grid =
[[147 120 108 117 114 127 134 106]
 [114 137 141 121 145 135 144 134]
 [141 122 123 131 116 131 128 116]]
Indices start at 1.
The entry in row 3 and column 2 is 122
Give the entry at row 2, column 3.
Answer: 141
Give the entry at row 1, column 2.
Answer: 120
The entry in row 2 and column 1: 114
Give the entry directly above 144.
Answer: 134
The entry directly below 135 -> 131
The entry in row 1 and column 1 is 147
Give the entry just left of 117.
Answer: 108

M =
[[141 119 130 129 102 126 120 132 136 119 119 141 139 120 119]
 [139 117 133 140 114 126 116 137 130 117 119 134 133 118 125]
 [132 127 131 141 123 120 118 135 134 131 127 133 133 122 123]
 [134 125 132 139 115 120 121 132 134 121 123 135 134 123 121]
 [133 123 130 137 116 124 118 133 135 125 124 134 135 122 122]
 [141 130 138 137 120 114 121 138 134 121 126 134 135 120 121]
 [136 125 130 130 103 124 127 131 137 122 121 143 138 126 117]
 [127 128 130 141 116 124 122 131 135 130 124 135 133 131 120]]
Which number is the entry in the top-right corner? 119
The entry just left of the smallest entry: 129
The top entry of the column that holds the largest entry -> 141
The last entry of the largest entry's row is 117
The smallest entry -> 102
The first entry in the row that holds the smallest entry -> 141
Which number is the 2nd smallest entry? 103
The entry just left of 129: 130
The last entry, reading row by row -> 120
The first entry in the row that holds the largest entry: 136
The entry just left of the largest entry: 121
Which number is the maximum? 143
Which number is the bottom-left entry? 127
Which number is the third-last entry, reading row by row? 133
The second entry in reading order is 119
Which number is the bottom entry of the column that holds the smallest entry? 116
Which number is the entry just right of the smallest entry? 126
Which number is the 3rd entry on the diagonal from the top-right corner? 133
Which number is the bottom entry of the column that holds the largest entry? 135
Which number is the second entry on the main diagonal? 117
Which number is the entry just right of the largest entry? 138
The entry directly above the largest entry is 134

X =
array([[141, 125, 107, 131, 120, 132, 129, 130, 135, 126, 118, 126, 117,
        118],
       [122, 128, 145, 121, 121, 129, 128, 130, 130, 134, 111, 129, 130,
        129],
       [129, 125, 104, 140, 114, 126, 130, 127, 134, 120, 105, 132, 135,
        122],
       [118, 122, 158, 129, 132, 120, 136, 127, 122, 122, 129, 130, 126,
        138],
       [120, 130, 120, 133, 122, 128, 133, 129, 123, 127, 134, 127, 128,
        128],
       [124, 125, 123, 123, 125, 129, 129, 124, 135, 129, 131, 130, 131,
        127],
       [124, 131, 153, 135, 109, 127, 127, 126, 128, 128, 136, 132, 140,
        121],
       [124, 127, 120, 122, 119, 135, 125, 130, 119, 129, 130, 124, 134,
        130],
       [124, 134, 118, 137, 138, 132, 123, 123, 118, 130, 131, 126, 130,
        135]])
The entry just right of the largest entry?
Answer: 129
The entry just left of the smallest entry?
Answer: 125
The largest entry?
Answer: 158
The entry just left of the largest entry is 122

Questions about the matrix below. Counting starts at 1.
1) What is the entry in row 2 and column 1?
2) What is the entry at row 1, column 2?
3) What is the entry just right of 144?
4) What is the entry directly above the largest entry?
5) What is the entry just right of 146?
6) What is the entry in row 1 and column 1?
7) What is the top-right entry?
array([[110, 125, 133, 124, 120, 115, 135, 123, 122, 134],
       [128, 141, 137, 139, 102, 146, 110, 144, 126, 107]])
1) 128
2) 125
3) 126
4) 115
5) 110
6) 110
7) 134

Read these off the table that follows.
1) Which number is the third entry on the diagonal from the top-right corner?
2) Which number is the bottom-left entry?
3) Which number is the last entry, reading row by row?
4) Which number is the second entry on the diagonal from the top-right corner?
5) Which number is the second-last entry, reading row by row?
6) Which number is the entry directly above the smallest entry?
7) Which number is the entry just right of 139?
8) Which number is the entry in the top-right corner?
108,135,127,121,128,137,145,147,119
107,117,133,135,146,145,140,125,120
124,115,141,110,143,109,113,141,143
143,135,115,109,145,127,132,149,133
142,139,112,135,127,121,141,114,149
123,135,135,140,129,116,149,135,110
132,143,142,142,131,148,123,142,142
1) 113
2) 132
3) 142
4) 125
5) 142
6) 108
7) 112
8) 119

[[105 140 128 126 134]
 [108 117 125 117 123]
 [143 122 128 123 124]
 [136 127 134 131 124]
 [146 139 128 118 130]
 [111 128 129 117 128]]
Indices start at 1.
The bottom entry of the column that holds the largest entry -> 111
Report the bottom-right entry.
Answer: 128
Report the entry just right of the smallest entry.
Answer: 140
Report the entry in row 2 and column 1.
Answer: 108
Report the entry at row 3, column 1.
Answer: 143
Report the minimum.
Answer: 105
The entry at row 1, column 3: 128
Report the entry at row 3, column 3.
Answer: 128
The entry directly below 122 is 127
The top-right entry: 134
The entry at row 2, column 2 -> 117
Report the entry just right of the largest entry.
Answer: 139
